These are the activations of a small neural network, seen along a few directions. Each row is one input.
Each table varies a few parts of the input and shows all the possible inputs, shuffled.
A made-up example of a description, with smaller parts first: ring(5) and (point or line(9) or (values(3) and line(6))).
Shared parts are said once, and a part with two or three values counts as separate values.

Other details of the inputs vary at random and push rows far along two fixed directions, the same in every table; ignore that.

Table:
R1: [-.05 -.05 -.02 .08 -.28 -.22 .00 .07 .15 -.15 -.09]
R2: [-.04 -.26 -.01 .04 -.32 -.27 .03 .04 .20 -.14 -.09]
R3: [.11 .48 -.09 .02 .29 .20 -.04 .17 -.06 -.10 .03]
R4: [-.02 -.71 .35 -.05 -.31 .25 .06 -.42 -.15 .24 .08]
R5: [-.14 -.27 -.03 .12 -.27 -.20 .00 .00 .00 -.12 -.03]
R6: [.01 .02 .07 -.06 .26 .37 -.04 -.07 -.18 .08 -.02]
R7: [.06 -.26 .15 -.13 .09 .36 .03 -.21 -.12 .18 -.02]
R8: [.03 -.72 .32 -.03 -.17 .15 .08 -.23 -.12 .24 .04]
R9: [.16 .23 -.07 -.08 .34 .35 .07 .01 -.14 .07 .03]
R10: [-.09 .12 .02 -.07 .02 -.18 .00 -.04 .08 .05 .14]
R11: [-.21 -.14 -.15 .18 -.39 -.46 -.03 .14 .17 -.26 -.14]
R12: [-.11 .34 -.16 -.03 .07 -.28 .01 .08 .10 -.03 .09]
R13: [.01 .02 .10 -.07 .07 -.05 -.06 -.22 .04 .18 .07]
R14: [-.11 -.78 .20 .07 -.55 -.34 .06 -.09 .14 .02 -.09]
R15: [-.09 -.12 -.03 .06 -.22 -.17 .02 .01 -.01 -.12 -.02]
R16: [.05 .42 -.10 -.01 .23 .12 -.06 .17 -.01 -.12 -.05]
R17: [-.16 .23 -.17 .05 -.18 -.53 .02 .12 .24 -.11 .08]
R18: [-.08 -.19 .06 -.04 -.10 -.05 -.07 -.21 -.02 .18 .14]
R19: [.08 -.16 .17 -.14 .11 .39 .04 -.20 -.20 .14 .06]
R20: [.18 .38 -.15 -.01 .40 .20 .07 .23 -.11 .03 -.03]
R21: [-.05 -.71 .37 -.10 -.32 .20 .02 -.39 -.08 .20 .00]
R22: [.20 .48 .08 -.21 .68 .47 -.08 -.18 -.18 .30 .12]
R23: [.03 .57 -.22 .01 .26 -.13 -.12 .20 .10 -.06 .08]
R24: [-.11 -.40 .08 .07 -.52 -.39 .03 -.01 .16 -.19 -.02]
R25: [-.06 .35 -.24 .19 -.04 -.30 -.06 .36 .16 -.33 -.05]
R26: [.18 .41 -.11 -.10 .46 .33 .04 .11 -.11 .00 .02]
R27: [-.10 .15 -.04 .00 -.09 -.31 .00 .01 .16 .00 .13]
R28: [-.05 -.72 .40 -.12 -.17 .35 .01 -.45 -.26 .25 .10]
R29: [-.08 -.16 .04 .11 -.16 -.06 -.05 .01 .05 -.07 -.06]
R30: [.00 -.06 -.10 .08 -.12 -.30 .07 .24 .08 -.15 -.07]
R31: [.10 -.40 .36 -.12 .04 .53 .04 -.37 -.23 .29 .11]
R32: [.23 .43 -.04 -.16 .64 .69 .03 -.04 -.24 .22 -.01]
R33: [.12 .22 -.12 .07 .15 -.01 .08 .24 .00 -.02 -.04]
R34: [.07 -.26 .27 -.25 .35 .63 -.06 -.49 -.35 .53 .24]
R35: [-.13 -.07 -.06 .06 -.27 -.28 -.02 .09 .10 -.20 -.11]
R36: [-.06 .19 -.17 .07 .03 -.15 -.04 .22 .02 -.23 -.04]
R37: [.08 .37 -.03 -.09 .35 .11 -.05 -.12 -.04 .19 .07]
R38: [-.06 -.20 .09 .03 -.21 -.09 -.02 -.01 .00 -.11 .01]
R39: [.11 .50 -.05 -.17 .53 .20 -.07 -.07 -.10 .16 .06]
R40: [.11 .23 -.13 .10 .09 -.13 .04 .31 .09 -.10 -.05]
R41: [.03 .50 -.21 .09 .13 -.05 -.03 .26 .02 -.20 -.03]
R42: [.03 .20 -.04 -.11 .23 .06 -.10 -.04 -.02 .11 .16]
R43: [-.11 -.23 .05 .09 -.18 -.13 -.03 .03 .03 -.14 .00]
R44: [.04 .53 -.28 .09 .04 -.17 .00 .32 .14 -.24 -.12]
R45: [-.04 -.10 -.11 .08 -.20 -.35 .04 .23 .15 -.14 -.15]
R46: [-.09 -.24 .01 .01 -.35 -.24 .02 -.01 .10 -.13 -.10]
R47: [.09 .28 -.19 .07 .08 -.06 .03 .20 .08 -.14 -.03]
R48: [.07 -.28 .30 -.29 .37 .64 -.07 -.49 -.35 .51 .25]
R49: [-.01 .41 -.18 -.02 .16 -.24 -.05 .03 .09 -.02 -.01]
R50: [.03 -.12 -.01 .08 -.17 -.13 .04 .05 .11 -.10 .00]
R51: [-.02 .42 -.09 -.13 .30 -.02 .00 .03 .00 .06 .13]
R52: [-.13 -.05 -.09 .16 -.38 -.37 -.02 .11 .16 -.22 -.11]
R53: [-.13 -.78 .18 .09 -.68 -.34 .05 -.20 .21 -.03 -.07]
R54: [.20 .39 -.05 -.01 .43 .31 .02 .21 -.06 .09 -.06]
R55: [-.13 -.21 .01 .05 -.27 -.13 .00 -.05 .01 -.07 -.09]
R56: [.02 .25 -.21 .10 -.04 -.20 .02 .22 .17 -.17 -.11]
R57: [.00 .14 -.08 -.01 .00 .03 .03 .05 .00 -.06 -.09]
R58: [-.02 .21 -.12 .10 .08 .03 -.04 .12 .01 -.09 -.07]
R59: [.20 -.42 .40 -.23 .32 .82 .05 -.45 -.34 .43 .16]
R60: [-.13 -.50 .18 .04 -.28 -.03 -.04 -.15 .01 .00 -.04]
R61: [-.08 -.17 .06 .09 -.29 -.15 -.04 -.01 .08 -.09 -.05]
R62: [.06 .49 -.22 .03 .16 -.02 .02 .24 .00 -.18 -.05]
R63: [-.02 .18 -.13 .12 .03 -.04 -.02 .15 .00 -.14 -.01]
R64: [.04 -.22 .05 .00 .00 .09 .07 -.01 -.06 .13 -.09]
R65: [-.03 -.16 -.07 .13 -.26 -.30 .06 .17 .15 -.07 -.13]
Description of these inputs: ring(5) and (values(3) or (values(2) and line(5))).
The inputs of R6 and R58 match in every part but the ring(5) part. If R46 is changed in the same way as R6 into R58, which row does it become?
> R44
Start at R54 and move only the ring(5) part, one step at a time. The first step leads to R65. Which rows follow, in order?
> R64, R45, R14
Which other rows does R47 become when the values(2) part takes its other values? List them by row number.
> R56
Which other rows agree with R54 in the ring(5) part? List them by row number.
> R1, R3, R13, R23, R25, R27, R29, R31, R40, R50, R53, R61
Which other rows agree with R24 in the ring(5) part? List them by row number.
> R2, R8, R10, R14, R16, R21, R22, R38, R42, R43, R59, R60
Which other rows does R9 become when the line(5) part takes its other values? List them by row number.
> R5, R15, R20, R62
Which other rows does R28 become when the values(2) part takes its other values? List them by row number.
> R35

Table:
R66: [-.07 -.55 .19 -.03 -.28 -.04 .04 -.27 -.03 .15 .08]
R67: [-.04 -.83 .26 .05 -.30 .24 .07 -.18 -.17 .15 -.17]
R68: [.08 .16 -.05 -.04 .13 .06 .01 .03 .00 .05 .02]
R69: [.08 .32 -.06 -.05 .35 .24 -.02 .02 -.11 .07 .07]
R70: [.07 .10 .01 -.05 .18 .19 .01 -.03 -.07 .12 .07]
R71: [-.08 -.15 .02 .03 -.26 -.22 -.01 -.06 .11 -.05 -.03]
R72: [.11 .25 .00 -.06 .27 .16 -.02 .04 -.04 .07 .04]
R73: [-.05 .00 -.05 .01 -.08 -.21 .01 .06 .11 -.08 -.03]
R74: [-.14 -.20 -.10 .09 -.45 -.56 .03 .07 .25 -.21 -.07]
R75: [.02 .11 -.02 -.01 .00 -.05 .02 .02 .07 -.01 -.02]
R76: [.05 .15 -.02 -.05 .12 .09 .01 .01 .01 .04 .00]
R77: [-.03 .27 -.17 .07 -.01 -.20 -.03 .16 .11 -.15 -.01]
R78: [-.04 -.05 -.01 .03 -.18 -.23 .02 .01 .14 -.06 -.03]
R79: [-.02 -.36 .27 -.08 -.04 .32 -.01 -.36 -.15 .26 .08]
R80: [-.05 .08 -.09 .01 -.07 -.21 .03 .09 .08 -.09 -.04]
R81: [-.07 -.22 .00 .03 -.26 -.35 .02 .02 .10 -.08 .00]
R82: [-.01 -.37 .25 -.09 -.03 .32 -.02 -.35 -.15 .26 .08]
R83: [-.01 -.01 -.06 .02 -.13 -.19 .02 .05 .10 -.03 -.01]
R84: [.06 .37 -.12 -.05 .25 .10 -.02 .07 -.03 -.03 -.01]
R85: [.07 .33 -.12 -.04 .24 .02 -.01 .14 .01 -.02 .01]
R86: [.02 .12 .00 -.04 .19 .19 .00 -.04 -.13 .10 .07]
R87: [.05 .37 -.08 .00 .23 .12 -.02 .09 -.02 .00 .03]
R88: [-.11 -.33 -.17 .27 -.53 -.51 .05 .33 .22 -.35 -.29]
R89: [-.14 -.14 -.07 .10 -.32 -.37 .01 .05 .13 -.13 -.01]
R90: [.05 .37 -.08 -.03 .20 .10 -.02 .08 .00 -.02 -.03]
R91: [.01 .00 .02 -.02 .00 -.07 -.01 .01 .06 -.02 -.01]
R92: [.07 .37 -.10 -.06 .30 .13 .02 .09 -.05 .02 .01]
R93: [.07 .27 -.08 -.06 .23 .10 .02 .07 -.03 .04 .02]
R94: [.08 .18 -.03 -.02 .12 .04 .01 .02 .01 .04 .02]
R95: [-.03 .00 -.07 .04 -.08 -.19 .01 .05 .07 -.06 .02]
R96: [.06 .12 .02 -.08 .15 .19 -.02 -.07 -.06 .08 .01]
R97: [.12 .01 -.05 .10 .11 .23 .03 .20 -.05 -.06 -.20]
R98: [.05 .10 .07 -.12 .29 .31 -.03 -.11 -.16 .13 .05]
R99: [-.06 -.09 .01 -.01 -.09 -.19 .01 .02 .06 -.05 -.01]
R100: [.00 -.06 -.14 .18 -.30 -.16 .07 .34 .11 -.42 -.19]
R101: [.11 .32 -.08 -.08 .31 .18 .01 .05 -.06 .07 .04]
R102: [-.01 -.08 -.13 .18 -.30 -.18 .07 .34 .07 -.42 -.19]
R103: [-.03 .04 -.07 .07 -.15 -.26 .01 .10 .13 -.09 .00]
R104: [.07 .34 -.02 -.02 .34 .22 -.06 .05 -.07 .06 .07]
R105: [-.10 -.71 .34 -.05 -.31 .09 -.04 -.41 -.08 .21 .07]
R106: [-.03 -.51 .22 -.04 -.22 .05 .03 -.26 -.04 .18 .08]
R107: [.06 .04 .02 -.05 .11 .05 -.01 -.01 .00 .08 .04]
R108: [.02 -.50 .35 -.09 -.02 .33 .01 -.38 -.16 .33 .14]
R109: [-.05 -.50 .31 -.09 -.02 .30 -.01 -.36 -.22 .28 .13]
R110: [.04 .06 -.18 .24 -.12 -.18 .04 .38 .13 -.25 -.26]
R111: [.02 .16 -.05 -.03 .06 .04 -.02 -.01 .01 .00 -.02]
R112: [-.07 .05 -.06 .09 -.14 -.23 -.01 .07 .11 -.10 .01]
R113: [-.07 .08 -.06 .02 -.03 -.12 -.02 .03 .01 -.07 .00]
R114: [.03 .08 -.03 -.04 .09 .01 .03 .00 -.04 .04 .03]
R115: [-.11 -.08 -.04 .04 -.19 -.20 -.01 -.01 .04 -.07 -.01]
R116: [-.16 -.07 -.12 .11 -.38 -.48 -.03 .08 .19 -.22 -.05]
R117: [-.04 .02 -.02 .04 -.02 -.10 -.05 .04 .05 -.05 .03]
R118: [.01 -.23 -.01 .15 -.33 -.04 .07 .23 .05 -.33 -.16]
R119: [.07 -.19 .21 -.10 .14 .37 .02 -.27 -.17 .28 .12]
R120: [-.06 -.08 -.05 .02 -.17 -.24 .05 .04 .06 -.05 .00]
R121: [.08 .25 -.06 -.01 .14 .03 .02 .07 .02 .03 .01]
R122: [.00 -.15 .16 -.06 .02 .15 -.04 -.17 -.05 .12 .02]
R123: [.00 -.37 .25 -.10 -.01 .32 -.02 -.33 -.16 .25 .07]
R124: [.08 .31 -.07 -.07 .27 .18 -.02 .02 -.06 .02 .01]
R125: [.04 -.25 .26 -.13 .22 .47 -.02 -.31 -.24 .32 .14]
R126: [.04 .07 -.01 -.03 .04 .01 .01 -.01 .03 .02 .00]
R127: [.04 .37 -.12 -.03 .25 .12 -.05 .07 -.04 -.03 .01]
R128: [.03 .27 -.08 -.04 .20 .03 -.05 .07 .00 -.05 -.01]
R129: [-.01 .21 -.14 .04 .05 -.22 -.03 .18 .09 -.13 .01]
R130: [.04 .28 -.07 -.02 .26 .06 -.01 .11 -.05 .01 .05]
R131: [.02 .32 -.09 -.03 .25 .09 -.07 .07 -.03 -.02 .02]
R132: [-.02 -.43 .23 -.06 -.08 .22 -.01 -.31 -.13 .23 .10]
R133: [-.07 .02 -.10 .06 -.13 -.29 .02 .11 .08 -.11 .01]
R134: [-.03 .14 -.03 -.02 .12 .05 -.05 .02 -.06 .00 .02]
R135: [.08 .42 -.10 -.08 .36 .22 -.01 .05 -.10 .02 .01]
R136: [-.03 -.40 .25 -.06 -.09 .22 -.02 -.33 -.12 .22 .06]
R137: [-.17 -.20 -.08 .12 -.40 -.49 .01 .06 .16 -.18 -.01]
R138: [.05 .37 -.10 -.06 .28 .15 -.01 .06 -.07 .00 .00]
R139: [-.08 -.16 .06 .05 -.20 -.17 -.06 -.05 .07 -.04 .00]
R140: [-.05 -.06 .01 .04 -.17 -.25 .00 .04 .15 -.08 -.03]
R141: [.04 .32 -.11 -.02 .22 .05 .02 .14 -.05 -.01 .03]
R142: [.04 .07 .01 -.02 .11 .04 -.02 .01 .00 .04 .06]
R143: [.03 .08 -.01 -.07 .12 .10 .02 -.04 -.02 .07 .01]
R144: [.06 -.17 .02 .15 -.22 .07 .07 .20 .01 -.26 -.15]
R145: [-.07 -.19 .05 .01 -.20 -.18 -.03 -.07 .09 -.03 -.02]
Describe the family of inputs behind these rows.
> line(4) and (values(2) or (values(3) and ring(6)))
The inputs of R70 and R66 match in every part but the line(4) part. If R118 is changed in the same way as R70 into R66, which row does it become?
> R100
The inputs of R74 and R78 match in every part but the line(4) part. If R69 is changed in the same way as R74 into R78, which row does it become?
> R112
Which other rows does R138 become when the values(3) part takes its other values? List them by row number.
> R98, R135
Which other rows does R118 become when the values(2) part takes its other values? List them by row number.
> R97
Which other rows does R102 become when the values(2) part takes its other values? List them by row number.
> R67

Table:
R146: [.02 -.08 -.20 .07 -.47 -.53 .16 .14 .30 -.20 .11]
R147: [-.03 -.39 .18 -.07 -.29 -.03 .06 -.25 .09 .04 -.24]
R148: [.21 .29 .11 -.09 .22 .43 .15 -.01 -.19 .12 .10]
R149: [.12 -.26 .44 -.14 .40 .40 -.09 -.33 -.19 .56 .26]
R150: [.06 .25 -.03 -.10 .22 .22 .02 .22 -.03 -.19 -.16]
R151: [.09 .14 .02 .03 -.26 -.27 .04 .20 .24 -.26 -.08]
R152: [.11 -.54 .20 -.12 -.33 -.06 .05 -.24 .19 .10 .13]
R153: [-.02 -.61 .19 .01 -.18 .20 .09 -.12 -.24 .05 .19]
R154: [.20 .43 .05 .09 .18 .18 -.03 .13 .11 -.03 -.07]
R155: [.19 .17 -.09 -.04 .17 .13 -.09 -.06 .15 .14 -.06]
R156: [.04 -.45 .34 -.07 -.10 .32 .02 -.08 -.08 .02 .02]
R157: [.07 .39 -.02 .00 .52 .11 .04 .06 -.08 .28 .24]
R158: [-.09 -.65 .14 .12 -.16 .23 .00 -.22 -.27 .22 .03]
R159: [.01 -.11 .19 .10 .10 .43 .05 -.04 -.16 .16 .08]
R160: [-.15 -.76 .14 .27 -.46 -.15 .02 -.09 -.08 -.01 .11]
R161: [-.02 -.61 .16 .05 -.25 -.06 .00 .03 -.02 -.16 .08]
R162: [.03 -.28 .03 .14 .06 .16 -.14 -.01 -.14 .04 -.09]
R163: [-.16 -.10 -.09 .23 -.42 -.44 -.08 .28 .30 -.30 -.29]
R164: [.21 .27 -.14 -.21 .35 .27 -.05 -.09 .06 .15 -.12]
R165: [-.26 .41 -.12 .07 -.25 -.38 -.17 .00 .10 -.50 .20]
R166: [-.11 .01 -.13 .25 -.46 -.45 .08 .11 .22 -.14 -.20]
R167: [.16 .45 -.07 -.14 .23 .25 .15 .07 -.16 .01 -.05]
R168: [-.02 .25 -.15 .04 -.06 -.13 .12 .07 .04 -.07 -.21]
R169: [-.07 -.47 .23 .11 -.48 -.20 -.03 -.19 .20 .03 -.22]
R170: [-.02 -.54 .39 .10 -.17 .29 -.02 -.16 -.01 .08 -.02]
R171: [.02 .30 -.10 -.18 .36 -.09 .09 .06 -.10 .15 .14]
R172: [.00 -.01 .03 -.20 .36 .16 .04 -.22 -.24 .43 .10]
R173: [.04 .21 .03 -.12 .33 .01 .11 .05 -.10 .19 .29]
R174: [-.09 .03 -.07 -.11 .11 -.39 -.08 .03 .11 .10 -.06]
R175: [.04 .10 -.17 -.05 .24 .20 .06 .19 -.27 -.09 .03]
R176: [-.13 -.14 -.01 .01 -.10 .08 .08 .03 -.12 .01 -.18]
R177: [.21 .25 -.06 .03 .29 .34 .08 -.07 -.01 .21 .16]
R178: [.08 .02 -.19 -.08 -.15 -.19 .15 -.01 .10 -.03 .03]
R179: [-.10 .05 -.37 .17 -.07 -.33 .01 .28 -.06 -.27 -.16]
R180: [.02 -.24 -.06 -.01 -.05 -.09 -.03 .13 -.07 -.22 -.07]
R181: [-.06 .00 -.06 .02 -.07 -.07 -.03 .16 .07 -.19 -.30]
R182: [.13 .22 -.09 .22 .31 .13 -.13 .31 -.04 -.17 .01]
R183: [-.01 -.12 .17 -.08 .19 -.04 -.13 -.14 -.01 .35 .04]
R184: [-.01 -.08 .13 -.11 .04 -.30 .00 .03 .12 .07 .18]
R185: [.13 -.08 -.07 -.16 -.12 -.16 .03 -.05 .21 -.05 -.04]
R186: [-.05 -.25 -.12 .05 -.03 -.07 -.08 .10 -.07 -.14 -.19]
R187: [-.06 -.17 -.23 .19 -.46 -.49 .05 -.02 .28 -.02 -.08]
R188: [.13 .37 -.30 -.08 .17 .01 .07 .01 .01 .09 -.07]
R189: [-.08 -.31 .14 .08 -.11 .26 .03 -.10 -.14 .16 -.09]
R190: [-.26 .52 -.08 .12 -.08 -.13 -.29 -.01 .06 -.30 .19]
R191: [-.28 .52 -.22 -.05 .10 -.05 -.24 -.13 -.02 -.25 .00]
R192: [.08 -.06 .20 -.31 .41 .13 .00 -.20 -.13 .33 .13]
R193: [-.27 .70 -.27 -.06 .04 -.26 -.17 .05 .05 -.50 .09]
R194: [-.03 .38 -.16 .02 .36 -.10 -.01 .11 -.03 .23 .08]
R195: [.16 .22 -.13 .09 -.01 -.15 -.06 .12 .32 -.07 .01]
R196: [.02 .02 .04 .19 -.27 -.12 .09 .03 .10 -.03 -.01]
R197: [-.36 .57 -.24 .10 -.09 -.20 -.32 .02 .11 -.28 .05]
R198: [.12 .24 .07 -.05 .28 .45 .10 .13 -.23 .01 .09]
R199: [-.03 -.23 .16 -.13 .06 .42 .16 -.12 -.25 .09 .00]
R200: [.08 -.28 .26 -.18 -.14 .16 .09 -.21 -.03 .06 -.12]
The inputs of R175 and R179 match in every part but one. If R150 is changed in the same way as R175 into R179, which row does it become?
> R181
Describe the family of inputs behind these rows.
> ring(5) and (point or (values(2) and line(5)))
Which other rows agree with R169 in the ring(5) part? List them by row number.
> R155, R158, R162, R163, R166, R183, R187, R189, R194, R197
Which other rows does R166 become when the ring(5) part takes its other values? List them by row number.
> R148, R167, R168, R196
